A small network was shown many inputs. Here are its activations along a few directions, one row for each input.
Each table varies a few parts of the input and shows all the possible inputs, shuffled.
A made-up example of a description, with smaller parts first: values(3) and (point or ring(11) or (line(4) and ring(8))).
Shared parts are said once, and a part with two or three values counts as separate values.
In the rows, 128 means zero.

Table:
row 1: [173  96 181 168 140  85 151  69 147 100 160  98  94 117 112 120 173 163
 115]
row 2: [ 72  88 145 109 162 142 138 151  77 138 142 126  92  92  87 101 158 185
 129]
row 3: [ 98 195 150 100  68 156 135 161  90 103 149  71  84 145 109  91 112 154
 126]
row 4: [ 46 150 118  83 115 175 123 179  61 138 119 122 115 127 104  92 111 151
 133]
row 5: [124 215 118 110  45 131 130 126 130  91 122 101 132 174 141 120  85 101
 113]
row 6: [ 98 207  99 131  71 115 140 149 110  94 112 144 145 167 124 110  83 103
 149]
row 7: [ 74 189 126 120  94 140 145 182  71 107 136 113  97 141  88  81 111 151
 158]
row 8: [155  59 152 145 188 121 122 120 147 148 157 124 110  92 117 145 158 151
 131]
row 9: [145  45 150 146 191 153 124 110 151 132 143 130 100  83 109 150 152 147
 127]
row 10: [102 173 102  99  98 152 105 161 122 140 110 135 157 155 156 137  88  92
 122]
row 11: [100 125 154 144 139 108 161 154  86 106 157 122  76 107  71  90 161 182
 153]
row 12: [151 117  91 123 121 161 114 103 174 125  93 160 167 145 163 171  86  70
 116]
row 13: [167 161 104 132  99  89 123 106 163 132  97 137 175 158 178 141 122  79
 128]
row 14: [ 99  77 143 115 164 186 126 171 107 135 159 114  75  76  92 127 146 165
 132]
row 15: [ 76 157 129  87 122 177 115 195  83 150 141 105 109 125 117 106 116 141
 130]
row 16: [122 130 178 128 113 125 152 133 103 104 171  79  65 110  94 101 163 185
 123]
row 17: [102 161  95  96  94 194 104 163 131 125 105 142 144 141 146 152  70  80
 128]
row 18: [148  78 115 156 162  96 132  59 146 137  96 169 170 127 138 144 138 126
 113]
row 19: [153 129  96 125 126 122 117 100 165 139  97 155 182 159 175 158 105  81
 111]
row 20: [179 115 125 192 141  60 152  60 156  97 115 166 154 141 123 126 143 123
 135]
row 21: [ 71 170  91  96  90 149 115 146  99 127  89 154 161 155 141 123  84 100
 125]
row 22: [113 209 109 102  72 122 116 170 124 136 110 115 149 154 157 124 102  89
 138]
row 23: [112 126 163 114 140 115 134 174  99 150 161  94  79  95 108 103 179 172
 143]
row 24: [161 129  92 123 119 132 112 114 171 141 105 151 176 155 172 167  93  76
 120]
row 25: [180 165 115 141  72  99 135  63 172  88 108 123 156 176 160 137 108  88
 100]
row 26: [160  95 166 150 164  78 135 109 141 148 147 115 109 102 127 123 187 150
 138]
row 27: [174  71 120 153 164 140 121  80 182 134 114 158 152 113 140 173 124 106
 117]
row 28: [118  54 147 146 188 107 137  89 117 136 128 143 117  97 107 124 166 165
 124]
row 29: [146  62 154 146 193 113 127 105 140 146 148 127 116  97 120 139 170 156
 124]
row 30: [ 77 143 121  87 118 219 112 198  90 136 136 111  95 110 109 119  97 131
 136]
row 31: [108  91 147 112 162 155 122 181 102 151 172 104  83  85 100 122 153 170
 136]
row 32: [153 159  94 160  99  82 146  85 150  89  98 167 167 169 145 128 103  92
 136]
row 33: [150  92 157 183 166  71 161  88 127 100 147 142 105 113  93 110 168 163
 147]
row 34: [ 86 156 124  85 117 186 108 208  87 151 149 100 104 120 117 114 105 136
 139]
row 35: [101  93 150 113 168 147 128 167  97 150 164 110  89  92 102 115 164 176
 128]
row 36: [111 173  97  96  92 162 101 174 128 141 118 130 152 150 154 147  77  86
 130]
row 37: [185  83 123 153 162 109 118  90 179 149 126 151 163 122 148 168 131 111
 120]
row 38: [191 117 136 161 141  66 127  79 171 141 115 138 160 129 156 143 163 111
 129]
row 39: [205 118 148 176 115  75 141  38 177  96 128 123 145 145 141 137 148 122
 102]
row 40: [177  86 126 156 167 100 123  75 172 147 118 153 168 128 151 160 144 118
 112]
row 41: [ 89 191 139  90  96 144 122 203  87 149 140  85 101 128 122  94 129 138
 146]
row 42: [126 124  86 126 117 118 126  86 142 127  76 172 186 158 162 143 101  92
 114]
- What is each input in this table made of? => ring(6) and (values(3) or line(4))
- The inputs of row 6 and row 33 match in every part but the ring(6) part. If row 36 is changed in the same way as row 6 into row 33, which row does it become? => row 8
- A walk changes only the ring(6) part. It starts at row 1 and steps to row 39. List the rest of the walk in order. => row 25, row 5, row 3, row 16
- Which other rows agree with row 39 in the ring(6) part? List them by row number. => row 18, row 20, row 27, row 37, row 38, row 40
- A walk changes only the line(4) part. It starts at row 14 and steps to row 31. List the rest of the walk in order. => row 35, row 2

Table:
row 43: [127 123 163 141 141 101 142 129 111 127 149 105  95 109 105 103 166 164
 140]
row 44: [100 158 106 103 104 143 116 144 117 133 111 135 150 150 144 131  96 106
 122]
row 45: [126 134 148 139 128 111 141 138 118 114 153 113 100 122 107 114 143 150
 138]
row 46: [106 185 120 121  83 116 132 139 113 110 115 127 135 152 131 113 108 114
 136]
row 47: [220 143 109 157 101  76 121  52 213 120  99 144 193 169 193 173 115  60
 107]
row 48: [128 146 146 138 112 124 138 121 121 106 137 111 108 130 113 113 131 138
 131]
row 49: [126  86 143 125 167 141 120 141 126 155 135 126 113  93 120 134 155 144
 134]
row 50: [122 120 133 120 131 150 120 125 127 129 132 120 124 126 126 133 119 133
 116]
row 51: [126 103 150 129 147 117 139 130 114 133 145 112  99 104 111 111 168 162
 130]
row 52: [104 166 106 109  90 131 131 140 115 118 109 133 139 150 139 120 107 111
 128]
row 53: [122 172 128 132 101 122 135 143 111 117 130 119 125 143 118 107 118 130
 139]
row 54: [120 153 116 119 107 136 132 144 114 124 125 126 129 141 126 114 117 128
 131]
row 55: [119 135 106 115 130 159 115 153 127 144 115 139 143 129 136 135 105 109
 134]
row 56: [103 149  98 104 113 154 112 150 127 137 100 147 153 140 149 141  96  92
 131]
row 57: [126 110 124 121 139 161 118 131 137 134 121 132 126 115 129 143 118 119
 127]
row 58: [115 145 115 115 121 147 118 147 116 139 126 127 141 140 132 126 106 123
 125]
row 59: [207  47 123 203 185  49 146   4 194 114 100 189 181 131 144 162 156 115
 115]
row 60: [127 127 134 126 117 139 136 122 124 113 131 118 112 126 120 121 130 136
 121]
row 61: [125 114 136 127 134 125 139 139 120 121 149 120 104 117 114 122 143 149
 129]
row 62: [122  97 150 125 161 130 125 134 117 150 146 115 111 105 117 124 156 158
 124]
row 63: [125  97 127 123 155 148 119 149 132 142 140 133 118 106 124 144 131 131
 133]
row 64: [121 108 135 123 148 137 123 142 123 137 150 123 116 117 120 134 132 145
 124]
- What is each input in this table made of? => values(2) or (line(4) and line(5))
- Which of the alternatives is row 55? => line(4) and line(5)
- A walk changes only the line(5) part. It starts at row 52 and steps to row 54. List the rest of the walk in order. => row 60, row 61, row 51

Table:
row 65: [196  73 158 166 193 106 136  70 176 134 155 140 143 136 134 152 160 144
  97]
row 66: [136 125 108 177 122  67 148  85 144 116  94 193 177 143 121 149 114 111
 134]
row 67: [ 99 195 130 148  95  61 149 114  78 121  92 132 143 165 123  66 146 139
 148]
row 68: [ 72 109 160  97 169 139 134 200  93 166 175  79  69  79 103 118 168 183
 146]
row 69: [ 43 114 109 103 167 201 121 200  53 158 108 167 110  90  81  98 103 148
 172]
row 70: [ 22 134 113  81 157 137 128 197  65 151 123 146 110 108  96 102 128 167
 154]
row 71: [190  58 145 145 159 115 130  57 181 138 109 131 125  91 145 153 194 127
 104]
row 72: [196 152  99 158 106 101 127 111 198  96 113 149 148 146 176 163 107  56
 149]
row 73: [ 85 176 126  55  60 176 124 195  97 129 150  85  88 149 142 116 106 114
 113]
row 74: [173  55 168 154 174 100 108  47 168 133 135 125 131 107 141 159 152 123
 102]
row 75: [ 58 150 102 113 130 153 124 182  48 120 143 151 115 116  85  93 118 165
 132]
row 76: [180 113 108 117 118 145 114  81 195 147  75 141 166 115 184 170 138  80
  95]
row 77: [ 48 153 123  80  83 146 151 168  54 105 127 130  93 140 106  91 120 163
 137]
row 78: [186 125 113 142 146 139 114  89 183 144 126 144 182 169 183 176 106  96
  96]
row 79: [104 120 149 124 139 155 123 188  81 130 192  89  77  91  91 104 160 186
 124]
row 80: [137  95 105 168 174 103 148  62 144 120 106 188 184 164 139 137 118 121
 103]
row 81: [196 122  90 129 115 113 116  89 173 141 117 128 182 160 167 162  90  98
 115]
row 82: [204  70 130 158 159  80 134  68 166 135 147 122 137 131 125 139 144 145
 115]
row 83: [206  99 142 184 152  70 150  88 186  89 147 143 108 118 128 143 163 104
 153]
row 84: [ 66 158 122  57 132 171  94 232 103 175 143  96 107 124 135 134 119 119
 135]
row 85: [ 93 125 169  90  96 144 150 176  87 115 172  70  52 109 114 101 159 185
 124]
row 86: [109 163 178 129  94 168 144 152 101  83 165  57  46 114  73  93 124 181
 129]
row 87: [145  91  81 157 142  80 146  62 138 119  98 172 183 160 129 123 103 125
 124]
row 88: [ 85 133 118  75 137 237  85 236  99 180 127 114 111 109 123 129  93 107
 156]
row 89: [194 106 157 174 141  71 138  90 176 131 149 142 138 111 118 161 155 132
 131]
row 90: [116  76 119 153 154  99 118  44 138 112  84 172 177 137 143 147 114 103
 108]
row 91: [164 107 123 125 129 133  86  67 181 138 106 133 170 138 188 179  99  80
 101]
row 92: [ 93  85 156 118 178 205 122 206  85 167 156  99  73  65  87 114 142 171
 166]
row 93: [145 228 144 115  71  89 124 145 119 142 116  81 152 161 165  98 133 104
 136]
row 94: [157 175 180 145 112  61 138 120 113 135 151  79 102 131 121  74 186 158
 142]
row 95: [ 62 191 133 118  81 174 148 142  74  71 126 118  93 144  67  83  90 162
 141]
row 96: [ 92 167 113  86  99 181  94 219  98 140 164 101 122 124 126 115 105 124
 109]
row 97: [183 155 113 147  94 103 113 112 189 139 119 149 178 145 164 183 102  86
 131]
row 98: [ 97 214 133  95  56 203 125 170 113  99 147  67  89 148 108 113  73 111
 115]
row 99: [146 120  93 185 134  69 162  85 157  70  95 191 152 150 132 130 124  85
 160]
row 100: [130  78  98 141 142 113 142  56 151 119  58 181 175 121 145 140 153 105
 109]
- What is each input in this table made of? => values(3) and (point or line(5) or line(6))
- Which other rows agree with row 77 in the values(3) part? List them by row number. => row 66, row 67, row 69, row 70, row 75, row 80, row 87, row 90, row 95, row 99, row 100
- Which other rows does row 85 become when the line(5) part takes its other values? List them by row number. => row 68, row 79, row 86, row 92
- Which other rows does row 96 become when the line(5) part takes its other values? List them by row number. => row 73, row 84, row 88, row 98

Table:
row 101: [ 81 141 138 124 135 120 142 157  76 120 143 120  94 112  86  89 143 178
 149]
row 102: [ 73 116 129 116 154 141 138 165  72 145 133 130 114 117 103  94 143 167
 138]
row 103: [ 74 110 125 105 150 161 113 172  87 151 125 142 117  97 108 117 136 143
 135]
row 104: [176  82 121 162 139 103 137  40 170 106 115 161 162 142 137 157 125 121
  96]
row 105: [ 85 157 160 124 110 113 148 160  85 112 154  98  81 124  86  89 143 165
 143]
row 106: [203 119 142 156 143  72 121  76 182 155 118 134 168 138 167 154 153 105
 122]
row 107: [182  96 133 146 142  88 127  50 180 125 110 129 156 136 165 151 152 108
  99]
row 108: [185 100 113 176 157  93 141  75 181 113 114 170 158 134 136 153 136 101
 129]
row 109: [117 155 132  96 106 182 107 183 115 142 152  81 102 119 120 122 107 129
 125]
row 110: [ 87 107 115  85 144 180 117 182 107 160 127 129 112 107 121 135 117 135
 138]
row 111: [100 219  68 108  52 128 121 132 123 110  71 160 191 194 165 126  57  62
 129]
row 112: [114 165 152 113  93 141 139 162  93 105 157  89  76 131 106  90 136 152
 137]
row 113: [193 102 120 163 142  65 127  86 179 134 126 147 164 133 164 158 145 101
 128]
row 114: [112 170 148 107  89 161 132 174 112 120 152  83  89 119 119 117 130 145
 128]
row 115: [169  75 121 178 155 107 137  47 169 104 100 169 157 128 133 154 120 109
 127]
row 116: [ 97 132 132  90 137 195 101 187 117 147 152 107 106 116 131 143 105 126
 125]
- What is each input in this table made of? => point or ring(6) or ring(9)
- A walk changes only the ring(9) part. It starts at row 101 and steps to row 102. List the rest of the walk in order. => row 103, row 110, row 116, row 109, row 114, row 112, row 105
